These are the activations of a small neural network, seen along a few directions. Each row is one input.
In each table, some parts of the input vary, and every possible input appears once, in random order.
A made-up example of a description, with smaller parts first: one of 2 separate values, together with either a single point or one of 11 places around a ring or (one of 5 places around a ring, together with one of 6 places along a line).
Shared parts are said once, and a part with two or three values counts as separate values.

A family of inputs:
R1: -159,-400,160,-381,434,-503,587,968,-101,-287,70,89,323,-235,78,-87
R2: -228,-598,-548,-80,851,-502,421,246,299,-115,-331,-328,172,316,31,225
R3: -190,-291,-456,-89,933,-452,518,160,447,-291,-298,-589,63,255,0,387
R4: 339,578,-201,258,-381,785,-403,-827,-105,-49,-267,-263,-144,318,-140,231
R5: -424,-70,-530,270,98,-44,-221,-730,435,437,-526,-218,-171,448,-151,414
R6: 582,692,382,35,-545,510,-390,-240,-412,-271,490,40,-32,-284,-135,-171
R7: -113,7,775,-185,-497,-286,-27,461,-252,12,596,451,3,-749,153,-398
R8: 228,295,636,-421,-286,20,287,530,-364,-301,601,80,100,-571,154,-390
R9: 534,438,406,104,-595,519,-554,-156,-531,-114,445,325,123,-156,-49,-278
R10: -580,-569,-445,28,699,-706,285,28,500,46,-338,-161,4,22,-14,436
R11: 239,254,-223,385,-427,664,-579,-734,9,285,-335,70,-250,375,-22,5
R12: -71,213,-611,122,308,194,62,-599,334,133,-480,-631,-146,662,-142,330
R13: -65,-131,176,-422,530,-582,772,890,51,-410,127,-257,144,-313,37,56
R14: 45,-32,608,-281,-426,-21,94,617,-297,-13,568,444,8,-561,192,-706
R15: -196,-184,-571,249,244,171,-89,-548,450,446,-550,-239,-131,707,-52,213
R16: 204,405,506,199,-760,284,-688,-319,-297,25,554,460,-121,-348,-90,-89
R17: -75,-99,-614,187,250,192,-6,-522,190,304,-501,-336,28,759,-89,269
R18: -390,-627,-596,-56,809,-525,394,194,520,41,-394,-164,11,274,99,154
R19: 55,320,-107,446,-539,393,-621,-887,14,274,-263,112,-301,200,-86,274
R20: -430,-399,265,-252,340,-878,530,795,123,-103,84,148,7,-471,32,32
R21: -230,-485,117,-323,439,-649,646,942,101,-83,21,154,98,-304,102,-174
R22: 390,413,357,127,-632,526,-621,-156,-342,65,428,461,-69,-229,25,-353
R23: 184,-4,665,-266,-375,77,157,613,-553,-122,555,355,287,-554,143,-502
R24: 350,274,-152,345,-475,813,-554,-727,-219,90,-256,-2,-7,439,-75,123
Q: What do these inputs look like to the network?
A: one of 4 places along a line, together with one of 6 places around a ring
Q: Changing only the place on the line of 4 turns R12 into R17. The same change can be made to R3. Which row results?
A: R2
Q: Change only the place on the line of 4 in R14. List by row number the other rows that result.
A: R7, R8, R23
Q: A walk changes only the place on the ring of 6. It starts at R5 and steps to R19. List the rest of the walk in order.
A: R16, R7, R20, R10

A family of inputs:
R25: -133,-33,333,-429,-85,-220,417,762,-350,101,134,348,34,-434,101,-315
R26: 15,-62,-88,328,-261,86,-411,-404,172,360,-143,115,-106,126,-5,-86
R27: -495,-435,-92,18,328,-394,-69,219,279,97,-187,64,218,259,55,107
R28: 26,122,-42,179,-346,389,106,-533,-37,112,-47,-101,118,-61,-64,117
R29: 183,-102,-175,-102,523,-191,117,258,-21,-395,108,-202,200,-3,26,128
R30: -334,-114,-61,-150,318,-427,73,248,205,145,-243,-141,-156,114,31,56
R31: -217,4,91,-76,278,-383,266,193,402,-106,-49,-356,-120,13,-77,89
R32: -74,165,-119,102,-181,338,-231,-401,84,177,-161,206,-345,44,31,99
R33: 512,205,11,307,-135,401,-298,-276,-106,-287,-30,-131,224,-45,10,137
R34: 254,201,353,-101,-594,228,-147,80,-536,145,535,494,60,-382,-18,-394
R35: 193,75,-161,101,-222,475,-51,-419,-288,-116,52,21,159,193,-66,142
R36: 70,-26,-49,-176,376,-303,226,272,196,-232,31,-317,-285,176,-23,-80
Q: What do these inputs look like to the network?
A: one of 2 separate values, together with either a single point or one of 5 places along a line
Q: Changing only the choice among 2 separate values turns R36 into R35. The same change can be made to R30. Which row results?
A: R32
Q: Change only the choice among 2 separate values in R34. List by row number the other rows that result.
A: R25

A family of inputs:
R37: 393,531,205,141,-521,565,-266,-308,-329,-205,132,-166,-72,-7,-145,121
R38: -445,-435,5,-50,308,-692,212,461,163,42,-78,295,154,-276,39,234
R39: 12,-187,-215,-288,652,-161,491,541,61,-349,-21,-248,193,36,162,32
R40: -33,-100,68,-226,422,-363,643,454,-16,-408,-108,-397,28,-35,-53,174
R41: -417,-213,17,-129,447,-672,372,370,315,-171,174,-57,-148,-261,69,48
R42: 396,361,76,100,-411,580,-314,-245,-236,148,145,-29,-43,80,48,-419
R43: -369,-523,2,-157,226,-633,293,499,76,139,-231,171,248,-112,94,-60
R44: 375,173,71,183,-483,447,-530,-220,-230,151,34,328,-85,113,29,-262
R45: -450,-427,-568,41,638,-471,404,-114,510,97,-550,-430,8,386,-81,291
R46: 35,188,280,260,-569,288,-572,-419,-131,280,117,474,-133,-185,-105,77
R47: 581,369,-1,27,-314,723,-281,-353,-294,-162,243,-17,11,87,49,-154
R48: -22,137,285,127,-676,429,-423,-370,-201,338,0,349,-7,-34,11,-217
R49: 174,531,160,91,-493,389,-414,-399,-191,-48,322,-3,-66,-45,-122,110
R50: 49,-264,-245,-127,519,-418,394,641,-43,-72,-162,-165,293,57,130,-129
R51: -141,-540,-102,-178,451,-376,341,576,106,15,-190,98,195,37,108,-127
R52: -171,-146,-25,-286,477,-610,437,399,182,-226,174,-229,-42,-119,-70,110
R53: -27,195,-332,312,-218,597,-413,-953,271,334,-298,-95,-252,480,-116,210
R54: 60,351,317,160,-457,379,-373,-558,-12,95,297,121,-284,-202,-48,-40
Q: Changing only one part turns R40 into R37. The same change can be made to R39. Which row results?
A: R47
Q: What do these inputs look like to the network?
A: one of 2 separate values, together with either a single point or one of 8 places around a ring
Q: Change only the choice among 2 separate values in R42. List by row number the other rows that result.
A: R50

A family of inputs:
R55: -614,-376,-200,10,421,-613,225,6,462,99,-228,-26,-149,-42,-32,379
R56: 503,387,118,26,-277,633,-273,-197,-476,-344,177,38,152,-35,50,32
R57: -138,70,874,-134,-659,-361,-130,541,-214,168,707,758,-99,-823,13,-476
R58: -124,-64,-271,335,-264,335,-538,-820,-21,249,-119,184,-30,258,12,232
R59: -35,-315,-14,-189,365,-322,546,461,35,-332,-99,-141,-10,-48,83,27
R60: -427,-264,-119,-78,324,-564,384,190,352,58,-138,-167,-88,101,-154,209
R61: -286,-64,-50,-280,372,-362,478,485,264,-3,-47,-249,1,224,-159,-22
R62: 141,-179,-101,-271,622,-198,470,614,31,-425,1,-162,127,-148,154,-45
R63: 308,333,-117,95,-243,545,-368,-405,-136,287,-1,-205,135,282,10,-279
R64: 447,313,98,141,-358,514,-276,-356,-274,-102,23,-80,-27,-12,69,-79
R65: 224,158,-218,347,-303,392,-517,-519,-25,346,-275,49,-13,243,-46,21
Q: What do these inputs look like to the network?
A: either a single point or (one of 2 separate values, together with one of 5 places along a line)
Q: Change only the place on the line of 5 in R61. List by row number the other rows that result.
A: R55, R59, R60, R62
